A small network was shown many inputs. Here are its activations along a few directions, one row for each input.
Each table varies a few parts of the input and shows all the possible inputs, shuffled.
Descriptions start from the smaller parts, as in this example, which fits no table here: one of 6 places along a line, together with either a single point or one of 9 places along a line or (one of 2 separate values, together with one of 8 places around a ring).
Shared parts are said once, and a part with two or three values counts as separate values.
In the rows, 128 means zero.

Other details of the inputs vary at random and push rows far along two fixed directions, the same in every table; ignore that.
To show where, the next rows are all for the same input, with only those details redrawn:
[151  84 116 168 105 144 101 132 143 138 144  84 111 110 138 151 127]
[158  79 148 180 140 159 136 144 173 118 157 117 133 123 122 154 121]
[157  80 158 178 150 161 147 145 184 108 161 135 142 127 116 158 120]
[132 139  65  97  86 110  77  95 102 124 125  97 106  92 141 160 133]
[110 179  97  45 158 102 132  84 133  52 123 207 177 105 102 189 120]
[144 106  85 136  85 128  83 115 121 137 135  74  97 101 145 151 133]
[128 136 165 107 201 138 179 120 187  50 150 232 199 127  86 188 110]

A family of inputs:
R1: [ 89 163 120 132 160 153 183 127 142 167  99 189 110 178 118  92 101]
R2: [154 124  99 116  63 115 110 156  98 162 112 102 134 103 123  99 134]
R3: [126  90 200 143 164 141 106 129  96 126 134  84  91 163 165 132 184]
R4: [118 114 140 194 124 191 132 154 179 124 154 125 137 143 117 114 113]
R5: [ 72 182 108  72 111 119  80 123 111 149 103 122  72 113 120  88  99]
R6: [155  98 210 152 147 136 155 132  90 137  99 104 136 160 138 151 187]
R7: [164 132  91  74  94  82 107 122  87 137  98 135 147  90 102 130 136]
R8: [144 106  85 136  85 128  83 115 121 137 135  74  97 101 145 151 133]
R9: [ 94 150 208 128 169 107 158  82  94  90 130  99 157 162 152 137 180]
R10: [155 124  43  82 116  87 126 109  64 148 101 135 113 121 163 138 125]
R11: [129  89 189 189 200 163 191 123 106 144 105 153 120 217 175 143 170]
R12: [127 111 141 144 125 142  98 179 146 154 137  97  88 131 132 101 112]
R13: [ 53 199  81 104  82 152  85  84 132 144  93 109  67 128 121  98 117]
R14: [169  90 109 101 110  97  70 148  98 139 143  84 100  82 154 131 119]
R15: [144 137  90  69 117  89  59 122  91 129 132 125 113  96 127 128 112]
R16: [115 151 105 142  64 103 106 129  99 140 150  62 127 102 153  76 124]
R17: [157 106  57 136 117 117 120 124  87 180 112 123 106 145 147 115 120]
R18: [125 108 147 178 182 167 208 173 176 150 125 193 141 194 126 111 113]
R19: [142  95 115 184 143 167 175 174 141 164 139 153 139 174 145  95 110]
R20: [ 99 194  95  58 161 113 123  78 142  61 122 225 174 118  85 169 117]
R21: [106 120 149 189 133 185 135 152 195 136 136 124 112 159 116 123 120]
R22: [100 112 165 181 130 169 109  98 103 127 117  68  75 171 164 146 196]
R23: [114 128 197 185 144 132 182 159 180 119 158 128 155 148 115  95 116]
R24: [120 185 136  42 162  54 167  87 111  51 149 192 208  82 114 156 122]
R25: [132 161  96 101  89  69 100  92  88 125 141  92 137  90 136 105 129]
R26: [ 58 202 115 106  82  96 114  92 104 151 110  89 102 111 127  72 110]
R27: [121 135 137 102 147 132 111 164 141 111 153 166 149 119 119 110 106]
R28: [ 91 217 148  38 158 103 180 113 144 106  83 235 178 129  61 120 106]
R29: [153 109 135 146  88 131 138 172 138 174 108  96 120 130 116 103 136]
R30: [204  53 168 149 131 126 162 175 143 136 132 119 157  97 112 133 133]
What is each input in this table made of?
> one of 5 separate values, together with either a single point or one of 5 places along a line
The inputs of R22 and R3 match in every part but the choice among 5 separate values. If R21 is changed in the same way as R22 into R3, which row does it become?
> R12
Start at R26 and move only the place on the line of 5, one step at a time. The first step leads to R23. Which rows follow, in order?
> R16, R25, R24
Which other rows agree with R2 in the choice among 5 separate values? List them by row number.
> R6, R7, R28, R29, R30

A family of inputs:
R31: [137  99 151 160 138 154 130 148 138 146 131 118 116 146 132 119 130]
R32: [124 132 134 137 111 119 123 121 109 142 122  95 117 131 139 114 140]
R33: [104 169  68  87  98 111 105  94  97 137 103 127 109 124 137 132 130]
R34: [119 131  91 126  81 119  76 112  98 146 131  59  87 110 157 119 136]
R35: [139 103 115 156 106 142 101 143 127 164 128  87  93 126 139 112 124]
R36: [145 119 105 121 109 114 119 131 121 135 131 120 129 106 130 124 120]
R37: [147  92 157 164 137 146 125 140 137 138 140 105 116 136 134 128 135]
R38: [109 169 119  82 152 112 147  97 130  78 122 189 170 123 113 164 128]
R39: [152  80 174 202 123 155 142 160 157 150 154  79 125 134 131 107 127]
R40: [128 130 147 115 162 130 163 137 131 115 125 175 154 140 119 132 124]
R41: [132 128 114 121 102 125 104 131 127 132 127 108 116 108 121 125 125]
R42: [134 105 159 161 132 154 135 150 144 146 126 113 113 143 127 117 134]
R43: [ 95 179 137  82 179 125 176 103 136  80 112 226 175 153 105 154 128]
R44: [132 115 207 144 195 150 182 144 178  89 142 187 171 147  96 147 127]
R45: [129 116 146 166 122 143 140 147 145 156 133 107 117 140 127 100 120]
R46: [152  90 143 161 122 142 113 145 141 137 148  96 119 122 134 132 129]
R47: [145  98 139 156 132 143 137 150 130 149 129 116 120 146 137 117 132]
R48: [125 126 120 141 119 130 126 111 112 134 120 109 117 135 140 135 143]
R49: [119 146 141 117 168 136 172 121 164  87 135 199 177 133  99 149 116]
R50: [126 151  96  78 117  93 112 101  83 122 112 129 127 111 140 139 139]
R51: [121 166 120  57 162  94 146 107 126  70 126 205 183 117 107 166 125]
R52: [118 155  95  80  98 102  89 106 100 117 116 112 117  98 131 145 137]
R53: [105 141 111 131 109 130 107 119 106 148 118  99  93 139 150 112 138]
R54: [148  78 171 195 135 169 141 169 172 156 141 103 111 143 119 111 119]
R55: [ 98 163  99  92 111 104  97  92  90 121 114 111 107 123 147 131 143]
R56: [128 109 129 164 113 146 114 140 143 143 147  90 107 125 136 109 120]
R57: [143 125 157 114 173 122 168 133 154  87 144 189 180 125 107 152 118]
R58: [150  97 127 158 111 142 109 147 140 145 143  98 114 117 128 121 120]
R59: [126 152  66  77  85  86  78  95  62 139 104  93 100 107 154 134 148]
R60: [107 143 144 131 155 140 146 129 153 116 133 159 133 144 119 123 114]
R61: [119 160  77  72 111  96 111 109  93 132 108 140 123 111 132 129 122]
R62: [ 98 176  88  84  89  97 101 102  78 145  98 110 107 125 145 111 141]
R63: [134 130 126 119 146 124 143 138 137 122 127 161 142 135 118 132 117]
R64: [149  83 164 202 119 157 144 165 164 156 153  88 126 133 124  96 118]
R65: [144 121 145 128 158 129 158 145 158 101 141 178 169 127 105 141 112]
The inputs of R60 and R53 match in every part but one. If R35 is changed in the same way as R60 into R53, which row does it become?
> R31
What is each input in this table made of?
> one of 5 places around a ring, together with either one of 3 separate values or one of 4 places along a line
Which other rows does R45 become when the choice among 3 separate values takes its other values? List them by row number.
> R33, R60
Which other rows does R63 become when the place on the line of 4 takes its other values? List them by row number.
> R35, R54, R61
Which other rows does R49 become when the place on the ring of 5 takes its other values? List them by row number.
> R33, R38, R43, R48

A family of inputs:
R66: [129 132 115 119 107 107 116 117  89 138 117  97 118 124 149 126 150]
R67: [128 148  92  85 108 106 106 126 126 119 129 139 135  96 117 130 110]
R68: [101 155 129 114 131 128 121 106 123 114 122 138 124 133 125 135 134]
R69: [164  79 130 177 123 147 132 154 146 155 140 101 115 130 134 125 122]
R70: [114 126 125 138 122 134 115 114 105 144 113  99  97 147 152 129 149]
R71: [ 89 194  91  57 112  94 104  79  91  94 106 146 136 111 128 148 139]
R72: [139 130  85 111  93 105 102 124  86 157 114  98 107 115 145 113 129]
R73: [100 146 133 130 120 139 111 114 117 133 116 107 102 142 138 120 143]
R74: [125 122 106 157  76 133 104 135 119 171 125  63  90 123 146  96 129]
R75: [156 105 103 120 108 115  95 126 114 124 138 100 120 101 142 154 135]
R76: [118 117 192 166 171 153 167 141 170 111 146 146 143 150 113 124 124]
R77: [112 132 153 140 170 152 165 134 147 123 120 175 137 166 123 129 127]
R78: [147 105 156 148 161 151 156 160 184 105 152 174 165 123  96 138 102]
R79: [156  92 123 158  97 122 102 138 102 162 134  66 105 122 154 116 142]
R80: [104 190  77  48 113  83 123  95  77 117  95 161 141 117 130 135 134]
R81: [129 133 121 107 142 115 127 111 120 101 134 149 145 124 128 150 134]
R82: [142 105 157 152 176 148 172 148 169 110 147 178 162 146 110 137 113]
R83: [140  99 122 166  93 140  90 133 123 152 143  58  95 117 144 116 134]
R84: [146  86 151 197 120 159 134 167 164 158 154  90 112 131 128  94 112]
R85: [122 135 120 117 128 120 125 108 112 114 124 124 131 130 139 146 144]
R86: [128 110 133 168  91 136 108 132 123 155 138  53  97 124 148 106 141]
R87: [116 145 100 114 125 127 126 114 110 137 111 137 112 139 138 129 130]
R88: [125 134 139 126 152 131 159 133 128 133 118 163 138 149 121 119 125]
R89: [140 111 165 143 147 133 144 140 160 110 148 134 149 120 111 134 120]
R90: [139 130 125  99 144 114 129 112 124  99 129 153 150 115 121 160 134]
R91: [153 120 109  94 116  98 108 124 102 118 129 122 139  99 132 146 135]
R92: [114 143 114 109 130 121 119 101 104 121 116 126 116 134 142 141 142]
R93: [104 162  94 104 103 120 113 112 114 132 111 129 120 123 127 123 127]
R94: [170  82 137 170 118 135 138 161 135 162 134 103 123 129 130 112 123]
R95: [125 135 133 118 132 118 130 116 102 131 116 123 123 136 139 127 143]
R96: [127 122 118 138  96 120  97 123 118 140 139  79 108 109 141 116 130]
R97: [122 117 158 172 146 165 153 144 166 137 133 141 126 152 114 111 116]
R98: [ 76 196 110  69 147 121 135 101 122 104 100 191 139 146 113 131 126]
R99: [134 135  87  94  88 107  74 110 102 121 128  94 115  87 135 145 130]
R100: [169  79 165 164 141 136 145 152 140 135 143 111 139 127 126 131 134]
R101: [141  97 146 179 137 155 155 149 152 143 136 124 128 150 132 122 127]
R102: [106 188  66  45 104  90  95  93 100 108 103 158 135  98 115 142 120]
R103: [159 108 127 119 137 120 142 152 135 126 133 151 150 115 117 133 116]
R104: [115 126 146 155 134 147 143 140 150 144 131 127 119 142 122 106 115]
R105: [101 174 121  79 148 113 146 113 103 121  97 179 138 148 125 124 132]
R106: [107 128 174 154 148 147 143 136 143 131 132 122 120 154 131 118 131]
R107: [164  73 132 179  88 140  95 155 138 157 155  46 100 102 143 115 126]
R108: [125 132 163 137 174 149 169 143 179  96 146 194 170 139  94 131 104]
R109: [ 91 169 149 110 160 135 160 127 149 112 117 183 144 152 111 118 118]
R110: [144 121 149 112 187 133 174 144 175  80 144 218 187 129  96 163 105]
R111: [136 118 103 138  89 124 105 137 127 155 129  88 105 108 131 107 118]
R112: [119 128 181 133 174 139 166 134 135 113 123 167 148 160 123 132 140]
R113: [132 130 119 116 116 119 107 117 125 118 131 117 129 107 123 141 130]
The inputs of R83 and R108 match in every part but one. If R96 is changed in the same way as R83 into R108, which row does it become?
> R84
The inputs of R103 and R91 match in every part but one. If R82 is changed in the same way as R103 into R91, which row does it become?
> R81
What is each input in this table made of?
> one of 2 separate values, together with one of 4 places along a line, together with one of 6 places along a line
Start at R74 and move only the place on the line of 4, one step at a time. The first step leads to R93. Which rows follow, in order?
> R101, R80
Which other rows does R88 become when the choice among 2 separate values takes its other values? List them by row number.
> R95
Which other rows does R85 become when the place on the line of 4 takes its other values? List them by row number.
> R66, R71, R86
